-269,-58,-159,-411,463,-459
129,-388,344,-381,-121,-76
124,-492,-11,556,-65,-793
value -459

37,20,-50,-2,-8,-10 value -8

124,476,795,41,348,320,719 value 320

59,76,21,92,77,25,53 value 53

1649,9274,2168,9875,1916,9287,4553
3058,8088,2621,8631,2877,8102,3915
value 2168

121,168,233,66
153,46,27,143
value 66

6312,5532,5325,9498,2895,5930 value 5532

568,267,600,943,517,371,114
582,736,731,515,487,596,423
value 371
---
-34, 29, 14, -21, -46, -50
63, -50, -25, 22, 49, 19
-62, -53, 16, -8, -13, -28
-> -50

73, -37, 58, -27, -55, -43, -27
-48, -36, -9, 18, 8, 6, -27
-> -27

-63, 55, -48, 74, 0, -47, -27
-43, 29, -35, 49, 10, -37, 2
-44, 23, -43, 46, 14, -47, 33
-> -27

-28, 22, 21, 79
6, -10, 13, 17
25, -8, 31, -30
-> 79

9, 22, 19, -69, -8, -52, -16 -> -16

-27, 57, 87, 28, -38 -> -38

7, -22, -6, -2, 30, -14
-70, -15, 37, 21, -18, 68
-> -14
---
56,76,47,53,27
33,22,23,22,63
gives 47

89,224,25,242,56,107,116
25,242,56,107,116,76,165
242,56,107,116,76,165,80
gives 116

207,98,123,102
60,143,81,90
gives 98

185,240,241,111,188,103
143,51,110,56,222,102
gives 111

1682,1767,9811,3641,4790
2297,1175,9685,3335,5311
gives 9811

7,-30,-34,-1,-11
-22,18,-10,-6,5
8,-15,-33,-4,36
gives -10

20,68,30,41,62,68,11
42,94,25,28,62,34,62
gives 62
---
array([4, 6, 7, 1, 5]) => 4
array([  3,  33,  37,  29, -30, -15]) => 3
array([   5, -204, -500,  389,  735,  449,  289]) => 5
array([8010, 9499, 2917, 8098, 9586, 1185]) => 8010
array([1, 5, 8, 3]) => 1
array([ 523, -329, -525,  940, -335, -579,  961]) => 523
array([ 236,  575, -576,  483,  363, -372]) => 236
array([2481, 9118, 8550, 2933]) => 2481
---
array([[2, 3, 1, 5, 4, 1, 5],
       [5, 3, 3, 2, 3, 6, 1],
       [8, 7, 3, 6, 8, 1, 0]]) -> 0

array([[655,  56, 222,  98],
       [746, 797, 680, 173],
       [714,  56, 205, 462]]) -> 462

array([[ 13, -20, -25, -25, -11, -26],
       [  5,  -2, -23, -22, -14, -12],
       [-29,  29,  25,  24,  11,  26]]) -> 26

array([[68, 78, 27, 47],
       [51, 61, 71, 24],
       [62, 20, 45, 50]]) -> 50

array([[3, 2, 6, 3, 4, 3, 3],
       [4, 4, 5, 2, 2, 6, 1],
       [4, 1, 7, 3, 5, 3, 4]]) -> 4

array([[4, 7, 3, 8, 4, 6, 7],
       [4, 3, 2, 7, 4, 3, 3],
       [5, 6, 5, 0, 4, 6, 6]]) -> 6

array([[5164, 5587, 6897, 4382, 3204],
       [4777, 8894, 5296, 3390, 5953],
       [7552, 2674, 5624, 4208, 5011]]) -> 5011

array([[ 887, -601, -281,  774,  711, -149],
       [-391,  818,   91, -467,   39,  263],
       [ 274, -970,   82,  586,  229, -422]]) -> -422

array([[ -2,  36,  34,  19,  19,  14, -39],
       [ 11,   9,  44,  21,  12,  22, -26],
       [  6,   8,  19,  35,   7,  15,  -3]]) -> -3
---
18, -87, -14, -62, 22, 30 result: 30
-13, 74, 36, 21, -39, -28 result: -28
-43, -85, 78, -54, -81, 66, -63 result: -63
-1, 9, -85, 49, -7, 26 result: 26
-39, 45, -24, -45, 29, -65 result: -65
15, 11, 0, -87, -68 result: -68
-42, 71, -32, 75, 70 result: 70
15, 39, 8, -88 result: -88
---
[ 42  49 -73   0] → 42

[[ 23  88  -3 -12 -32  22  46]
 [  3  50 -20  57   6  62 -12]
 [ 47 -35  21 -52 -25 -35 -37]] → -52

[ 27  -6 -72 -27 -22 -77] → -72

[ 29  34   6  80 -39] → 34

[ 15  51 -79  35  54] → 51

[[ 9 -1 34 22 28]
 [-7 30 84 71 48]] → 30
---
159.420,-6.565,-37.898,59.866,-145.699,-102.507,-59.046
70.326,-71.797,118.741,-13.074,141.750,4.417,-65.492
Out: 59.866

-0.02,0.18,-0.14,-0.08,0.08,-0.03
0.05,0.12,-0.04,-0.12,0.14,0.02
Out: -0.08

-0.172,0.064,0.079,-0.149
0.130,0.108,0.057,-0.099
0.056,0.110,-0.139,0.122
Out: -0.149

1.4,1.5,-0.7,-0.5,-0.6,0.8,-1.3 Out: -0.5

-107.64,50.17,176.05,-45.29
-77.83,86.70,208.61,-2.33
-141.91,-0.86,109.32,-38.70
Out: -45.29

-0.97,-0.49,0.56,1.44 Out: 1.44
---
[41, 3, -13, 63, 0, 17, 45] value 17
[26, -70, 66, 85, 63] value 63
[[5, 44, -9, -12, -20, 4, 2], [7, 35, -14, 3, -9, 15, 2], [15, 67, -16, -22, -40, 15, 6]] value 3
[-5, -54, 49, 39, 75] value 39
[6, -82, 12, 85, -47] value 6
[69, -78, 28, 42, -34, 75, -70] value 28
[2, -64, -87, 15, 7] value 2
[-61, 12, -54, -11, 80] value -11
[23, -27, 12, -78, 18] value 12
[65, -18, 2, -7, -35, 11, -52] value -7
---
[[8, -22, -20, -33, 10, 7], [-19, -16, 18, 16, 57, 59], [-15, 22, -57, 12, -69, -75]] => 57
[[-14, -1, -21, 1, -22, -1, 13], [8, -19, 72, -2, -5, -23, -12]] => -1
[[-28, 38, 59, -52, 7, -46, 80], [26, -37, 34, 55, -8, -1, 73], [65, -39, -14, -32, -71, 56, -79]] => -1
[[-34, 71, -4, -88], [31, 86, 11, 81], [-11, 85, -5, -85]] => 11
[[7, -15, -50, 17, -65], [9, -4, 26, -12, 37]] => 17
[[9, 41, -65, 45, 4], [49, -14, -26, 58, -75]] => 45
[[-3, 34, -10, 26, -72], [-25, -2, 35, 71, 7], [-2, 11, 12, 62, 18]] => 71
